A small network was shown many inputs. Here are its activations along a few directions, one row for each input.
In each table, some parts of the input vary, and every possible input appears once, in random order.
A made-up example of a description, with smaller parts first: line(4) and (point or ring(11) or (values(3) and ring(8))).
Shared parts are said once, and a part with two or three values counts as separate values.

Other details of the inputs shift rows strongly along three fixed directions, in all tables alike. That doesn't count.

Rows:
x1: [ -5 -72   1  59 -67   1  26  18 -33  -9  24]
x2: [-46 -17 -35 -42  22  -4   6 -44   0  12 -16]
x3: [ 45  68 -33  11 -44   7  24  39 -39 -32  20]
x4: [ 25  65 -44 -47  46   2  -3  19   1  -7  -9]
x5: [ -5 -31 -31   3 -15  -7  17 -12  -2   3  -8]
x6: [-24 -38 -43 -42  12 -11   8 -19  18   1 -25]
x7: [-14 -43 -56 -44  20  53 -15 -51  42  -9   8]
x8: [18 40 17 23 -2 -1  3 20 22 29 10]
x9: [-12 -62   2  58 -62  52 -13 -40 -12 -31  50]
x10: [-19  -8   0  -1  16  -9  -9 -28  13  11 -27]
x11: [  6  68 -26  13 -21   4   6  44 -39 -50  24]
x12: [-35 -31 -25 -40   8   5  10 -18 -18 -24 -16]
x13: [-31 -24   5 -21  75 -15 -28 -39  37  30 -37]
x14: [ 24  30  45  -1  35   2 -15  31  46  22 -18]
x15: [  5  25  44   9  32  -8 -23  14  22  -1  -4]
x16: [-29 -56  25  19 -39  -8  14 -20 -15  -2  21]
x17: [ 17  69 -44  -3 -17   8  13  27 -63 -50  23]
x18: [-28 -13  15  10 -14  -7  -1 -11   3  10   7]
x19: [ -8 -77   7  20 -13 -13  13  -1  -3  -4  15]
x20: [-23 -24  -3 -51  42   1 -15 -32   4   7 -33]
x21: [ 25  36  48  12  80 -13 -39  14  74  56 -29]
x22: [ 34  -1  55  90 -31   2   1  37   5  25  14]
x23: [-13 -65  13  16 -40  -8  24  -6  -2   9  25]
x24: [  9  34  11  11 -44   4  11  12 -39 -19  33]
x25: [ 11  44  71  28  34 -13 -40   9  59  32 -28]
x26: [  8  91 -27 -35   5   9   5   8 -24 -14   6]
x27: [ -2 -31  -2  17   3 -11   0  13   9   4   6]
x28: [  0  75 -51 -13 -11  19  17  26 -46 -41   0]
x29: [-31 -29 -12   0  -8   2   3  -7 -17 -12 -10]
x30: [-19 -19 -17 -28  25   4  -5 -30 -15   4 -25]
x31: [ 44 -13  69  66 -14 -12 -14  31   9  20  25]
x32: [-14 -38   1  -9  10  -9  -7 -21 -20 -10   2]
x33: [ 29   6  73  76 -27 -11 -18   2   1  20   5]
x34: [  4 -36  14 -32  33 -15 -14 -26  39  31 -30]
x35: [ -5 -38  -5 -23 -11  -6  13 -16  -1  17  10]
x36: [ 29  35  61  35 -11  -7 -19  12   7   4   0]
x37: [  7 -33 -41   8 -41   9  31   5 -51 -17  14]
x38: [ 27  63 -50 -48  -3  18  18  37 -31 -34   3]
x39: [19 48 33 18  1 -4 -6 33 37 28  9]
x40: [-10 -31 -37 -30  -7  -3  20 -24 -13  15   5]
x41: [ -7 -35 -15 -23  -6  -9  14  -7  10  -8  -9]
x42: [ -5  70 -13 -67  47  -1 -12   0  26 -18 -34]
Description of these inputs: values(2) and (point or (line(4) and ring(5))).
The inputs of x15 and x19 match in every part but the values(2) part. If x36 is changed in the same way as x15 into x19, which row does it become?
> x34
The inputs of x28 and x22 match in every part but the values(2) part. If x2 is changed in the same way as x28 into x22, which row does it become?
> x8
Change only the values(2) part in x25. List by row number the other rows that result.
> x6
Change only the line(4) part in x36. List by row number the other rows that result.
> x20, x24, x32

Rows:
x43: [ -7 -47  -9   0  13  -7   0 -21   6  20  -6]
x44: [-16 -26  29  -4  30 -16 -19 -39  31  38 -29]
x45: [  7  37  -5  21 -16   8   4  26 -29 -24   6]
x46: [  7   5 -41  21 -35   4  22  16 -34 -26  15]
x47: [ 15  74  -9 -11  26  -1 -11  13  -3  -6  -7]
x48: [  2 -19  25  42 -15  -8  -4  -3 -17   7  10]
x49: [-14 -55 -36 -12 -13  -2  16  -6 -15 -23   2]
x50: [  4  36  49  16  20  -8 -20   2  31  33  -9]
x51: [-22 -24 -28 -37  15  -5   3 -18 -18 -18  -8]
x52: [-23 -17 -29 -29  12  -1   3 -10 -15 -24 -13]
x53: [  4  23 -39 -28   1   1  12  -4  -4  -3  -7]
x54: [  0   6  22  -7  33  -5 -18  -4  12  13 -14]
x55: [-18  34 -48 -41  10  58 -18 -39   7 -43  13]
x56: [-4 10 27 13 -9 -3 -1  6  0  6  7]
x57: [-11  12 -21 -15 -33  -2  19  10 -32 -35  20]
x58: [ 22  51 -19 -13   9   8   2  36   1 -23   0]
x59: [-17 -17  -5 -16   0  -1   4 -20 -10   4 -12]
x60: [ 12  40  36  -5  21  -2 -16   8  20  15 -15]
x61: [-12 -30  12 -25  25  -9  -4 -16  38  26 -12]
x62: [ -3   9 -36 -26   9  56 -24 -31  30 -18  17]
x63: [-29 -43  -8  -2  21 -11  -9 -34   5  11 -23]
x64: [  4 -35  22  19  25 -13 -15 -19  29  38 -11]
x65: [ -4   2  15  32 -41   1  13  10 -27  -5  23]
x66: [-12 -34  40   8  31 -13 -24 -13  30  15 -22]
x67: [  7  21  -6   5 -12   1  10  12   3   8  11]
x68: [ 18  45  52  54 -20  -8  -9  19   7  17  15]
x69: [ -2 -31  13 -23  23  -7  -6 -16  32  24 -19]
x70: [ -1   8  54  10  15 -11 -18   1  30  23  -4]
x71: [ 21  23  56  31 -14  -7 -12  18   8   2   6]
x72: [ 14  44  30   7  31   0 -20  13  11  14 -10]
x73: [-24 -42 -23   0 -14   0  10 -10 -31 -22  -1]
x74: [-12 -50  23  54 -25  -8   0 -11 -17   4   5]
x75: [ 12  25 -24   3  -6  11  10  25 -13 -15   3]
x76: [ 18  36  -3 -37  47  -2 -14  14  30   4 -14]
x77: [ 16  -6  -8  10 -43   0  21  18 -22 -22  21]
x78: [  3  33 -29 -14  -7   0  13   6  -1   0   7]
x79: [ 23  47 -23  -7   2  10   8  29 -14 -11   9]
x80: [  3 -13  -9   6 -40  -2  22  16 -15 -17  26]
x81: [ -5 -25 -17 -12  -4  -3   9 -16   1  12  -7]
x82: [-10 -66  15  28 -35  -6  15  -8  -4  15  19]
x83: [ 21  53  22   7 -14   1  -1  26  -9 -15   7]
x84: [-20 -23 -42 -58  49   2  -2 -18  20   4 -33]
x85: [  0 -32   0  26  -4  -3   1  -2   4  11  -3]
x86: [26 34 19  1  4  3 -3 21 17 12 -2]
x87: [  2   8  -8   0 -14   4  13  11  -1   6  11]
x88: [ -3 -15 -36 -35  14   0   8  -3  -6 -13  -2]
x89: [ -4 -59  35  43 -28 -13  -1  -5 -19  -5  17]
x90: [ 13  30 -20 -31  32   5  -3  13   8   0  -8]
x91: [-11 -28 -50 -26 -25   7  28 -10 -30 -14   4]
x92: [ 10  -9  35  59 -51  -5   7   6 -26   1  19]
The inputs of x73 and x84 match in every part but one. If x66 is changed in the same way as x73 into x84, which row does it become?
> x49
What is each input in this table made of?
> values(2) and (point or (line(4) and line(6)))
A walk changes only the line(4) part. It starts at x61 and steps to x69. List the rest of the walk in order.
> x88, x58
Change only the values(2) part in x47. List by row number the other rows that result.
> x64
